Each row below holds a small network's activations on one input, seen along a few directions.
Each table varies a few parts of the input and shows all the possible inputs, shuffled.
Descriptions start from the smaller parts, as in this example, which fits no table here: one of 5 places around a ring, together with either a single point or one of 11 places along a line or (one of 3 separate values, together with one of 6 places along a line).
Shared parts are said once, and a part with two or three values counts as separate values.

Other details of the inputs vary at random and push rows far along two fixed directions, the same in every table; ignore that.

Table:
r1: [-6 -5  0  1  2 -1  1  1 -4 -8 -2  1]
r2: [-7  2  0  0  1 -4 -1  0  1 -6 -2 -4]
r3: [-7  1  2  0  3  0  1 -2 -1 -5 -4 -3]
r4: [-4 -2 -1  3  0 -1  1  1 -3 -9 -3  0]
r5: [-9 -5 -2  5  4 -5  4 -2 -6 -8  0  3]
r6: [-4 -2  2  5  2 -4  4  0  0 -8  1 -3]
r7: [-5 -1  0  2 -1 -1  2  3 -3 -8 -2  0]
r8: [-6  1  4 -3  2 -2 -5  4  0 -2 -2 -7]
r9: [ 18  -8 -17   2   0   3   7   2   9  24  -2  16]
r10: [-2 -2  4  2  1 -1  1  3  1 -7  0 -6]
r11: [-4  3  4 -4  0  2 -2  3 -3 -3 -4 -7]
r12: [-6 -1  4 -5  3 -2 -4  3 -1 -2 -1 -6]
r13: [-3  1  4 -2  3 -1 -3  5  1 -5  0 -6]
r14: [ 17  -5 -19   1   0   9   9  -1  10  30  -4  12]
r15: [-1 -1  3  1 -1 -1  1  3  0 -8 -1 -7]
r16: [-3 -1  0  5  0 -4  4  0 -1 -9  1 -4]
r17: [-6 -2  4 -3  4  7 -4 -1 -4 -2 -4 -7]
r18: [-2  2  4  2 -3  0  2  5  1 -7  1 -6]
r19: [-6  5  4 -3 -2 -1 -4  6  0 -2  0 -7]
r20: [-7 -1  1 -2  3  0  1 -2 -2 -5 -3 -3]
r21: [-2 -4  4  0  1 -1  1  3  0 -7  0 -6]
r22: [ 16  -3 -18  -1  -2   0   7   2  13  28  -1  12]
r23: [-6 -2  1 -1  4 -4  2  1  0 -7  1 -2]
r24: [-2  2  3 -2  1 -2 -3  5  0 -6  0 -7]
r25: [ 20  -6 -16   4  -2   0  11   1  11  24   2  12]
r26: [ 19  -2 -15  -2  -2  12   4   3  10  33  -3   8]
r27: [-5  2  5 -3  2  2 -3  2 -2 -2 -4 -7]
r28: [-4  2  1  6 -2 -3  5  2  0 -8  3 -4]
r29: [-7  5  1  0 -1  1  2  1 -1 -5 -2 -3]
r30: [-8 -2  1 -2  3 -4  0 -1  0 -5 -1 -2]
r31: [-2  0  4  1 -2  0  1  4  0 -7  0 -6]
r32: [-3 -1  4 -4  4 -1 -2  5  0 -5  1 -6]
r33: [-8 -3  1  0  4  5  0 -5 -4 -5 -3 -3]
r34: [-8  4  1  2 -1  5  1 -1 -2 -5 -2 -3]
r35: [-5 -1  4 -5  3  2 -3  2 -3 -2 -4 -7]
r36: [-3  5  4 -2 -1 -1 -2  8  1 -5  2 -7]
r37: [-4  1  0  1  2 -4  1  2  1 -8  1 -4]
r38: [ 19  -1 -17   1  -2   0   8   4  13  25   3  12]
r39: [-5 -4  1  4  2 -4  5 -1 -1 -8  2 -3]
r40: [-6  2  0  3 -3 -1  2  4 -3 -8 -1  0]
r41: [ 20  -3 -13  -3  -1   2   5   7  12  27   1   8]
r42: [-7 -2 -3  7  2 -5  3 -1 -5 -9 -1  2]
r43: [ 16  -1 -18   0  -3   1   8   3  14  29   0  12]
r44: [-5  2  1  1  1 -4  2  3  1 -7  1 -3]
r45: [-6  0  4 -1  3  7 -4  0 -3 -2 -4 -7]
r46: [-8 -1 -3  7  1 -5  4  0 -5 -8  0  2]
r47: [-5  1  3 -2  2  7 -5  0 -3 -3 -4 -8]
r48: [-5  3  4 -3 -1 -1 -4  5  0 -2 -1 -7]
r49: [-6  2  0  0  1  0  1 -2 -2 -6 -4 -4]
r50: [-6  3  1 -1  0  0  2 -1 -2 -6 -3 -3]
r51: [ 36  12  39  -7 -19  -3 -37 -52 -20  -4  32  41]
r52: [ 19  -4 -15  -3  -1  12   4   2   9  33  -3   8]
r53: [ 32  13  35   0 -20 -11 -31 -45 -21  -7  34  43]
r54: [ 14  -8 -20   7   2  -1  11  -1   7  24   0  17]
r55: [-8  0  1  2  3  5  0 -4 -3 -5 -3 -3]
r56: [-5  5  4 -3 -2  3 -2  5 -2 -2 -3 -7]
r57: [-4  2  3 -3  1  2 -3  2 -3 -3 -4 -8]
r58: [-5  1  2  1  3 -4  1  1  1 -7  1 -3]
r59: [-8  1  2  0  2 -4 -1  0  1 -5 -1 -3]
r60: [-4  2  3 -3  0 -2 -5  4  0 -3 -2 -7]
Description of these inputs: one of 2 separate values, together with one of 5 places along a line, together with one of 6 places along a line.
- Changing only the place on the line of 6 turns r53 into r28. The same change can be made to r42. Which row results? => r16
- Changing only the place on the line of 6 turns r13 into r8. The same change can be made to r24. Which row results? => r60
- Which other rows does r54 become when the place on the line of 6 takes its other values? List them by row number. => r3, r6, r55, r58, r59
- A walk changes only the place on the line of 6. It starts at r26 and steps to r56. List the rest of the walk in order. => r19, r36, r18, r40
- A walk changes only the place on the line of 5. It starts at r33 and steps to r55. List the rest of the walk in order. => r51, r14, r34
- Which other rows does r27 become when the choice among 2 separate values takes its other values? List them by row number. => r3
- A walk changes only the place on the line of 5. It starts at r20 and steps to r3. List the rest of the walk in order. => r49, r50, r29

Table:
r61: [ 24  -2 -13  -3 -10  -9   9  12  18  28   6   8]
r62: [ -6  19  26 -15  -6   7 -23  -8 -12 -11   6  -1]
r63: [-39  -8 -35  -3  17  13  26  43  18  12 -33 -37]
r64: [  5  17  27  -6 -15 -12 -14   1  -5 -17  15  -3]
r65: [ 15  -5 -22   8  -3  11  15  -8   6  25  -3  20]
r66: [  2  -1  22  -6   3  -4 -15 -18 -12 -16  12   1]
r67: [-29 -23 -39  11  21   8  33  36  12   1 -33 -29]
r68: [ 20 -11 -14  -7   7   6   7  -4  12  30  -3  11]
r69: [ -5   6  19  -5   2  -8 -18 -23 -11 -13   6   6]
r70: [ 15   1 -17  -6  -3   5  -2  -1  11  37  -8   8]
r71: [ 12 -11 -22   0   4   2   8  -2   5  28  -2  24]
r72: [-48 -10  -4   8  17  -1  13  21 -12 -41 -18 -36]
r73: [ 25  -7 -18   2   4 -13  10   7  20  22  10  13]
r74: [ 19   8 -14  -8  -3  11  -4   3  10  38  -9   4]
r75: [  0  -4  19   5  -1  -6 -12 -15 -16 -15  11  10]
r76: [-10  10  11   6  -7   1  -6 -22 -15 -17  10  18]
r77: [  2   8  12  12 -15 -16   4 -14  -7 -23  16  15]
r78: [  4   3  21  -3  -5 -22  -6  -9  -3 -20  18   6]
r79: [  1  15  30 -14  -7  10 -22  -9 -12 -14   3  -6]
r80: [ -2   5  13   9  -7   2  -5 -22 -17 -19  12  10]
r81: [-58  -2   1  -2  21  -1  10  20  -5 -37 -19 -38]
r82: [  6   1  13   7  -4 -20  -7  -8  -7 -24  16  15]
r83: [ -8  12   9  10  -8  -3  -8 -27 -15 -16   5  15]
r84: [ -1   5  28  -5  -6   0 -21 -10 -11 -10  10  -4]
r85: [  2  -2  24  -6   3  -1 -16 -19  -9 -18   8   1]
r86: [ 23  -8 -11  -7  -2  13   0   2  14  32  -6   4]
r87: [27  0 -9 -9 -3 19 -2  7 13 33 -7  1]
r88: [ 18 -14 -20   1   3   5   9  -3   5  26  -5  19]
r89: [-45   4  -9  22   6 -12  23  24   0 -48 -10 -28]
r90: [ -3   4  16  12  -7   0  -5 -20 -15 -16  12  11]
r91: [ 14  -9 -24   4   3  -1   6  -6   5  28  -7  21]
r92: [ 18  -8 -22  11  -3  11  15  -7   7  23  -2  18]
r93: [ 19 -13 -12  -1   8   2   6  -1  11  32   2   9]
r94: [  2  13  31  -7  -6   6 -22  -5 -13 -10   8  -8]
r95: [ 28   7 -14  -2  -6  -2   3  18  19  28   7   5]
r96: [-31 -13 -34   0  17  14  28  45  16   9 -32 -46]
r97: [  4  13  27 -11  -6   8 -22  -7 -14 -14   7  -9]
r98: [ 20  -5 -12 -10  -2  13   1   1  13  34  -6   6]
r99: [  5   0  15   4  -9 -22  -3  -9  -8 -22  14  14]
r100: [-48   5   2   6   9 -12   9  38   4 -44 -11 -47]
- What is each input in this table made of? => one of 5 places along a line, together with either one of 2 separate values or one of 6 places along a line
- Changing only the place on the line of 5 turns r86 into r92. The same change can be made to r96. Which row results? => r80
- A walk changes only the place on the line of 6. It starts at r69 and steps to r81. List the rest of the walk in order. => r68, r85, r66, r93
- List by row number the other rows that have the place on the line of 5 in common with r74. => r62, r64, r79, r87, r94, r95, r97
- List by row number the other rows that have the place on the line of 5 in common with r72. => r67, r71, r75, r82, r88, r91, r99
